V: [128  78 138 127 124 105 140  92 133 121 143 120 155  84  37 133  89  85]
D: [128  78 114 127 124 105 140  68 120  93 109 167 128 131  74 128  89  85]
Z: [ 98 117 149 128 135 128  92  84 121 133  92 155 133 120  37 143 111  97]
K: [ 68 123 114 134 135 151 101  79 125 124  93 157 124 120  36 143 106 128]
[ 92 133 121]
V
[ 84 121 133  92 155 133 120  37 143]
Z
[134 135 151 101  79 125 124  93]
K

T: [127 141 156 114 195 134 176]
C: [128 136 114 156 195 141 140]
A: [127 141 114 156 181 134 176]
M: [127  83 187 104  90 115 131]
[128 136 114 156 195 141 140]
C
[127 141 114 156 181 134 176]
A
[114 156 195]
C
[127  83 187 104  90]
M
[141 156 114 195 134]
T

E: [163 138 138 147 147 136 112 102 113 128 131 117 153 134 134 164  94 120
 127 151  88 131 143  80 146 100 135 126 151 111 127 173 143 116 125  84
 170 115 134 112 116 111 131 125 136 115 132 137 107 117 117 151 156 145
 128 114 138]
X: [138 148 147 136 112 102 113 115  90 134 134 109 143 162 111 165 110 114
 122 129  95 129 138 122 169  98 127 116 142  90 139 173 133 104 123  94
 155 137 125 134 135 122 131 115 107 137 143 144 115 109 133 152 141 123
 108 135 139]
P: [135 122 133 124 148 126  98 111  91 138 112 106 168 141 126 131 107 100
 125 145  95 120 134 111 139 108 140 126 144  97 142 179 132 127 122 106
 157 122 139 127 139 119 133 110 138 126 151 139 128 122 119 153 136 135
 122 134 151]
N: [135 159  80 164 103 181  38  79 126 134 155 187 147 121 103 131 136  96
  78 131  57 104 141  57 165 135 154 134 125 131 174 156 126 159 182  81
 181 153 165 113 160  64 122 127 124 132 162 186 100 169  78 118  94  98
 108  42 137]
B: [169 119 142 210  81 173 131 128 116  99  60 120 112 135 128 103 171 175
 129 170 117 104 196 113 183 121 114  85 142 122 140 182 156  82 188  95
  81 172  82 154 169 102 180 179 118  70 177 150 115 140 118 150 147 134
 137 116 160]
Y: [ 91 153 113  97 156  99  67 107 123 151  91 123 146 146 136 218 127 148
 135  96  98 173  90 155 126  92 108  88 172 135 153 203 151  99 124  99
 181 148 143  88 181 116 126 103 117 111 169 163 133 103 150 140 176  94
  91  92 120]
H: [169 119 142 210  81 173 131 128 116  99  60 120 112 135 128 103 171 175
 125 145 117 104 196 113 183 121 114  85 142 122 140 182 156  82 188  95
  81 172  82 154 169 102 180 179 118  70 177 150 115 140 155 143 129 117
  70 166 166]
S: [122 119 160 103 160  96  96 117 119 231  85 150 151 141 134 108  21  43
 111 155  60  88 169 135 133  78 158  61  66 110  50 171  94 109 168 112
  93 141 164  84  85  63  96  90 132 131  82 135 109 110 150 166 160 133
 158 113 178]
[151  99 124  99 181 148 143  88]
Y
[138 147 147 136 112 102 113]
E
[135 122 133 124 148 126  98 111  91 138 112 106 168 141 126 131 107 100
 125 145  95 120 134 111 139 108 140 126 144  97 142 179 132 127 122 106
 157 122 139 127 139 119 133 110 138 126 151 139 128 122 119 153 136 135
 122 134 151]
P
[ 85  63  96  90 132 131]
S
[136 112 102 113 128 131 117 153 134]
E

F: [100 113 145 137 116 170 158 156 135 109 122 136 144 146 135]
R: [175  97 103 134 132 137 132 137 142 126 132  99 119 117 133]
J: [108 106 126 141 104 131 133 133 152 157 149 167 138 122  96]
W: [147 138 107 109 155 145 127 151 121 112 115  92 132 114 143]
U: [140 152 115 128 132  84 146 136 158 135 156 135 144 109 122]
Q: [140 126 131 165 137 205  91 124 144 126 150 128 165  98 103]
L: [135 100 117 126 112 123  88 101 132 110 135 150 133 136 128]
[158 156 135 109 122 136 144 146 135]
F
[137 132 137 142 126 132  99]
R

Fesu: [137  28  98 144 127 114]
Nakov: [111 100 145 145 161 144]
Gule: [144 146 112 106  60 112]
lavom: [ 28 127 183 184 151 137]
Tapo: [ 95 184 127 137 151 183]
kolo: [160 114 171 130 123 115]
Lor: [137  28  98  93 107  61]
nutu: [167 116 140 133 144  44]
[137  28  98 144 127 114]
Fesu
[184 127 137 151 183]
Tapo
[184 127]
Tapo
[114 171]
kolo
[111 100 145 145 161]
Nakov

